These are the activations of a small neural network, seen along a few directions. Each row is one input.
Each table varies a few parts of the input and shows all the possible inputs, shuffled.
Descriptions start from the smaller parts, as in this example, which fits no table here: one of 8 places around a ring, together with either a single point or (one of 2 separate values, together with one of 4 places along a line) or one of 9 places along a line.
Shared parts are said once, and a part with two or three values counts as separate values.

Other details of the inputs vary at random and push rows far along two fixed directions, the same in every table; ignore that.

Rows:
R1: [ -5  -7  -5  -8  -3  13 -10   4  -7  22   9]
R2: [  9   3   8   0  13 -48  15  14  11  -4 -11]
R3: [ 23  -4  13   2  17 -18   6  -4  16 -18   2]
R4: [ -4   5   0 -16   0 -11  15   3  -6  -3  -8]
R5: [  1  -3   5   9  16 -35  -2  -1  21 -21  -2]
R6: [  7  -2  -3   3  -1   3  12  -1 -12   1 -10]
R7: [ 12   5  -4   6   3  -5  -4   0   0 -13  12]
R8: [ -8  -3  -7  -4 -18  21  -6  -1  -1  11  -2]
R9: [ -2   4  16  -3  -8  -7  13   0  -2   4 -12]
R10: [  1 -15  -3  15  19  21 -34 -16  22 -14  20]
R11: [ -8   5 -11 -11  -7 -13  14   7  -4   7 -15]
R12: [ 15  -8  12   7  10  14 -10 -12  13 -10  10]
R13: [  6 -10   0   1   5  27 -19 -20  13 -15  14]
R14: [-19   6  -1 -10 -18  15  -7  10 -20  31  -7]
R15: [  9   6   9   2  -9 -20  11  11   7   1 -18]
R16: [  0   3  -9  -9  -8   7   4   8 -10  17  -7]
R17: [ 17  -6  -1  12  12   4  -6  -3   5 -11  22]
R18: [  5  10  18  -1   8 -32  22   8   2  -8 -18]
R19: [  7  10  12  14  -1 -30   7   3   7 -23  -3]
R20: [  1   5   6  -5 -13 -28   1  10   7  -1 -11]
R21: [  0  -6  -5  10  -4  39 -24 -11  -2  -3  27]
R22: [  8  -6   1   3  19 -35   0   4  21 -17   3]
R23: [  0   9  15  -7 -11 -22  16   2  -1  -6 -20]
R24: [ -2   6  -7   0  -2 -10   9   2  -8  -2   7]
R25: [  2 -10   1  13  27   6 -19  -8  16  -7  12]
R26: [-17   2  -4  -4 -17  28  -1   4 -15  25  -9]
R27: [ -6  -6  -8   6  12  26 -10  -6   0   6   2]
R28: [  0   2  -4 -11  -6 -21   2   7   5   2  -3]
R29: [ 15 -11   5  20  12  23 -20 -11  11 -13  28]
R30: [-22   4 -10   0 -12  23  -5  -3 -21  12  10]
R31: [-10   1  -8 -23 -20  20   6  -2 -20  20  -3]
R32: [  8   6   3   6   6 -20  14   7  -5  -5   4]
R33: [  1 -14  -8  15  15  34 -27 -16  17 -13  12]
R34: [ -7   9   5   2 -16   6   5   6 -16  11   0]
R35: [-23   8  -5 -18 -18  10  11  -4 -21  15 -12]
R36: [-11  -2   0 -16  -4  18  11   1 -22  23  -3]
R37: [  4  -4  -9   1  -2  -1   9  -7   0 -12  -9]
R38: [ 14 -12 -12   7  20  16 -18  -9  22 -17  14]
R39: [-14   8  -3   2  -8  18   4   3 -24  19   5]
R40: [-20   7 -11  -9 -14   2   9   5 -11  13 -16]
R41: [  8   2  12   1  -3 -20  -4   9   8   0  -6]
R42: [  6   3  -2   0  11 -17  12   8   6  -1  -9]
Description of these inputs: one of 2 separate values, together with either a single point or (one of 4 separate values, together with one of 5 places around a ring).
Changing only the choice among 2 separate values turns R38 into R16. The same change can be made to R30. Which row results? -> R39
Changing only the choice among 2 separate values turns R35 into R18. The same change can be made to R37. Which row results? -> R6
Which other rows does R21 become when the choice among 4 separate values takes its other values? List them by row number. -> R8, R13, R20
Start at R2 and move only the place on the ring of 5, one step at a time. The first step leads to R1. Which rows follow, in order? -> R41, R14, R25

Rows:
R43: [ -9  -3 -13  -3   5  -7   0   3  -4   2   6]
R44: [  9   4   4  -8   2 -33  12  14   6  -1  -2]
R45: [ 1 -6 -6  2 20 -1 -4 -4 17 -9 -6]
R46: [-16   2  -2  -1   0   3  -9   3  -6  10   7]
R47: [-13  -5 -10   4 -14  38 -27  -5  -7  13  22]
R48: [  8  -8  -8   7   4  14 -21  -3  12  -8  23]
R49: [  6  11   3 -10  -9 -22  30  10 -18   9 -16]
R50: [-10  -1  -5   9   1  23  -3  -7 -16   2   8]
R51: [ -2  17  13   2 -27 -21  21  10 -17   4 -16]
R52: [ -4  -2 -14  -6  -8  33   6  -4 -24  17   9]
R53: [ 15   9  11  -5   4 -31  29   9  -4  -5 -10]
R54: [  7  -2  -4  -6   4 -15   1   5   2   3   4]
R55: [ 16 -24   0  17  54  14 -26 -21  44 -29  19]
R56: [-13  17   7 -12 -34 -29  14  19 -18  19 -16]
R57: [ -2  -4  -4  -5 -10  20 -10   0   1   9  -4]
R58: [-10  -2 -12  10   5  45 -12 -11 -13   5  17]
R59: [ -5  14   5 -23 -34 -28  33   7 -16  -2 -31]
R60: [-14   1  -2  -3  -5   0   0   4  -6  10 -16]
R61: [-13  -4 -15  -6   5  36   1 -11 -23  17  11]
R62: [ 22  -2   9  18  10  -7   0  -5  11 -25  10]
R63: [ 15   5  14  -6   1 -31  15  -7  12 -27 -17]
R64: [ 10  -8   8   1  15   6  -7 -20  19 -28   6]
R65: [ 15   4  18  11  23 -51   8   5  28 -27 -22]
R66: [ -7   2   3   5   7  14   1  -6 -10   2   7]
R67: [-17  -6 -12 -14   3  19  -3  -2  -7  20  -9]
R68: [ 25   3  10  19  31 -52  25   1  20 -41  -6]
R69: [ -7   4 -11  -1   1  15  13  -2 -16   6   3]
R70: [-10  13   1 -13  -5 -17  32   8 -21  13 -13]
R71: [-20  14  -3 -10 -23 -29  17  19 -21  18 -18]
R72: [-15  15   4 -10 -37 -27  15  19 -18  18 -15]
R73: [ 20 -10  16  22  25 -11 -21 -11  35 -29   4]
R74: [ -3  -3  -2   8  12  -2 -14  -4   5  -6  10]
R75: [-19   8  -4 -22 -16 -23  25  16 -15  21 -33]
R76: [ 26 -13  15  15  28  -9 -17  -8  39 -29   8]
R77: [  6   3   1   6 -12  19   2  -2  -9   1   7]
R78: [  4  -9 -19   0   6  18 -15  -2   7   2  21]
R79: [ -9   0  -1 -15 -19  13  -2   5 -13  23 -13]
R80: [ 20   1  11   6   3 -41   1   8  17 -18   0]
R81: [-17   6 -10  -2 -10   3  -5   8 -11  12   2]
R82: [-16  -6   1  -2   6  24 -14  -6   1  10  -2]
R83: [ -1  15  18   2 -20 -13  16   6 -13   4  -8]
R84: [-13   7  11  -9 -20   5   0   5  -7  18 -14]
R85: [ 19  -9   1  13  12 -13 -16  -2  23 -20  17]
R86: [-11   0 -13 -19 -14  13   5   6 -10  24 -14]
R87: [-18 -10 -16  -8   7  31 -17  -6  -7  16  21]
R88: [ -1  15  13  -9 -26  -8  23  11 -22  14 -11]
R89: [ 22 -11  -4  13  24 -21  -9  -2  27 -25  17]
R90: [  4  -5  -1   4  -2  37 -11 -10 -12   6  16]
R91: [ -6  -4  -5  -6 -11  25 -17   2  -7  16  18]
R92: [-15  20   9 -14 -40 -23  21  20 -15  22 -35]
R93: [ 19   1  14  -4  15 -46  18  10  24 -15 -22]
R94: [  0 -23 -18   1  18  54 -29 -17   8   7  18]
R95: [ 11   9  18  12  -5 -18   8  -1  -2 -10  -3]
R96: [ -7  -7 -14 -11 -13  54 -14 -21  -6  -1  10]
R97: [ 26  -6  15  14  16 -35  -1   1  33 -31  -8]
R98: [ 19 -21 -11  27  51   6 -31 -18  42 -39  36]
R99: [ -2   3  -2 -18  -8 -14  14  11  -6  17 -23]
R100: [-15  -2  -2  -2 -20  27 -13  -1  -9  18  -4]
R101: [-15   1  -7  -1  -1  21  -9  -1  -3  11  -7]
R102: [-13 -14 -22  -1  16  42 -26 -14  -4  13  28]
R103: [ 21   6   2   5   9 -23  21   4   5 -16  -3]
R104: [-12  -7  -9   7   8  48 -16 -16 -17  10  18]
R105: [ -3   5   2   8 -17  27  -5  -4 -13   5  10]
R106: [ 19   5  22  17  10 -46  -4   5  28 -29   5]
Describe the family of inputs behind these rows. -> one of 4 places along a line, together with either a single point or (one of 3 separate values, together with one of 5 places around a ring)
Changing only the place on the line of 4 turns R63 into R96. The same change can be made to R74. Which row results? -> R81
Changing only the place on the line of 4 turns R84 into R73. The same change can be made to R44. Which row results? -> R54
Which other rows does R100 become when the choice among 3 separate values takes its other values? List them by row number. -> R51, R72
Start at R93 and move only the place on the line of 4, one step at a time. The first step leads to R99. Which rows follow, in order? -> R94, R86
Which other rows does R97 become when the choice among 3 separate values takes its other values? List them by row number. -> R62, R85
Which other rows does R98 become when the place on the ring of 5 takes its other values? List them by row number. -> R47, R48, R78, R81

Rows:
R107: [-10  -3  -2  -1  -5   6  -8   3   8   5   1]
R108: [-19  -4  -2  -2   1  19  -8  -3  -6  12  -2]
R109: [ 25 -10  10  14  27  -8 -10 -10  31 -32  21]
R110: [ 21  -9   7  20  23 -10 -14  -8  29 -30  25]
R111: [ -4  16  10  -3 -15 -39  22  16 -10   0  -9]
R112: [ 10   6   0   0   4 -19  12  -3   1 -22   1]
R113: [ -6   3   3   2   4   5  -1  -3 -10   4   7]
R114: [  1 -11  -7   5  15   6 -12  -8   3   0   7]
R115: [-24  -1 -14 -24 -22  25   8   8 -34  44  -9]
R116: [ 19  -8   0  23  34 -17 -16  -4  30 -25  14]
R117: [ -1   4   7   9  11 -19  -4   4  16 -13  -6]
R118: [  4  11  12 -14 -14 -40  27  10 -11  -3 -20]
R119: [ 10 -12  -4   5  28  13 -14  -8  13  -5  12]
R120: [-22   8  -6 -11 -39  24   1   5 -35  31  -7]
R121: [-5  0 -3  3 -5  5 -8 -4 -7  0 12]
R122: [  7  13  10  -2 -27 -33  17  13  -4  -1 -18]
R123: [  6   1   2   7  18 -20   1   2   8  -5  -3]
R124: [ -9 -14 -20   4   6  38 -28 -11  -3  11  21]
R125: [-15   1 -13  -7   0  25   1  -5  -4   9  -3]
R126: [ -9  -5  -8   7   6  40 -24 -11  -6   6  28]
R127: [-17   0 -16 -29 -30  17   4   9 -28  40 -12]
R128: [ 11  12  13  -8 -24 -32  22  11  -4  -1 -24]
R129: [  1  11  15 -12 -11 -38  30  13 -11   0 -17]
R130: [ -6  -7  -3   7   7   8 -19  -6  10  -7   3]
R131: [  0  -5 -11  -3  -7  -2  -8   4   2   7   3]
R132: [ 17 -10  12  14  37 -13 -10 -10  34 -30   1]
R133: [ -5  14  13  -4 -10 -38  26  12 -13   3 -14]
R134: [  7 -11 -15   8  23  15  -4  -8   9  -9  15]
R135: [ -4  -7 -10  -1   9  14  -5 -10   8 -13  -1]
R136: [-13  -7  -1  -9   1  21  -4  -3  -4  11  -5]
R137: [ 15   3  15   7   6 -12   6   1   4 -12  -8]
R138: [  0  -4 -17  -6   1   2   6  -1  -6   2  -3]
R139: [ 6 -3  4 -1 -7 11  0 -5 -8  0 -5]
R140: [  0  -2  -3 -12 -11  15  -5  -5  -7   6   8]
R141: [  3   2   5   5   7 -15  -6   3  21 -11  -3]
R142: [ 16   1  12   6  -1  -7   4   1  10 -10  -1]
R143: [ 11  -4   2   3  14  15 -14 -10  13 -10  20]
R144: [ 15  10   5  12   6 -12  15   0   4 -17  -5]
R145: [ -7   4  -1   7  -9  25  -9  -1 -12   9   8]
R146: [  2 -10  -8  -8   4   3  -2  -2  -2   6  -2]
R147: [  9  -5   5   5  21  14 -11 -12   7 -12  17]
R148: [ -6  -2  -1   3 -10  24  -8  -9 -16  10   2]
R149: [-20   7 -10 -18 -37  15   2   5 -29  30   1]
R150: [  9   0  -3   5   8 -16  -5   7  15  -4   4]
R151: [ -9  -6  -2 -10  -3  20  -8  -1   5  10  -1]
R152: [  2   8  10 -15 -14 -40  19  11   9  -2 -29]
R153: [-22   2 -15 -18 -29  15   3  14 -25  39  -3]
R154: [ -1 -11  -2   9  19  12 -21 -15  14 -12   5]
R155: [ 14 -10   2  18  35 -10  -3 -10  34 -37   5]
R156: [-1  3  7  9 -1 11 -2 -3 -9  3  0]
R157: [ -8  -8 -14   2   8  46 -10 -14 -11   2  29]
R158: [ -8   1  -1   6 -11  25  -7  -2 -12  10   9]
R159: [ 16   5  12   5   1  -8   2   0  10 -10  -2]
R160: [  4   4   3 -14  -8 -35  22  17   1   8 -18]
R161: [ -6  -2   0   0  -1   6  -4  -7 -10   1   7]
R162: [ -3  -6   1  11  24  14 -19 -11  14  -8   7]
R163: [  7  11  17  -4 -15 -30  29  13  -9  -1 -24]
R164: [-11  -7 -10  -1   5  18  -6  -2 -10  18   5]
R165: [ 12  -2  -1  -3  11 -14   1   6  14  -3  -1]
R166: [  9  10   3   3  10 -18  14   0   2 -16   3]
R167: [ -7 -10  -8  -4   8  42 -22 -11   9   9  11]
R168: [ -8  -4  -4  -4  -8   3 -10   0   7   2  -3]
R169: [  6  17   9   0 -14 -34  37  14 -10  -8 -22]
R170: [  4   4   4   7 -11   8  -5   3  -2   2   4]
R171: [-10  -8  -4 -12  -2  18  -7  -7  -4   8  -7]
R172: [-11  11  10  -3 -12 -38  17  18   1   1 -23]
R173: [ 21  -4   7  20  24 -11 -15  -7  29 -30  24]
R174: [ 15   5   4   8   0 -14  13  -2   2 -21  -7]
R175: [-27   8  -3 -12 -34  31   9   4 -42  40  -9]
R176: [  5  14  13   0 -23 -30  20  16  -3   0 -15]
R177: [ -3  10   2  -2  -9 -42  19  20  -4   6 -16]
R178: [ -5 -11 -23   1  15  45 -13 -10  -6  12  19]
Describe the family of inputs behind these rows. -> one of 3 separate values, together with one of 4 places along a line, together with either a single point or one of 5 places around a ring
Changing only the choice among 3 separate values turns R162 into R108. The same change can be made to R170. Which row results? -> R176
Which other rows does R151 become when the choice among 3 separate values takes its other values? List them by row number. -> R152, R167
Start at R135 and move only the place on the line of 4, one step at a time. The first step leads to R138. Which rows follow, in order? -> R112, R174
Which other rows agree with R131 in the choice among 3 separate values and the place on the line of 4? List them by row number. -> R114, R124, R127, R138, R146
Which other rows does R171 become when the choice among 3 separate values takes its other values? List them by row number. -> R132, R136
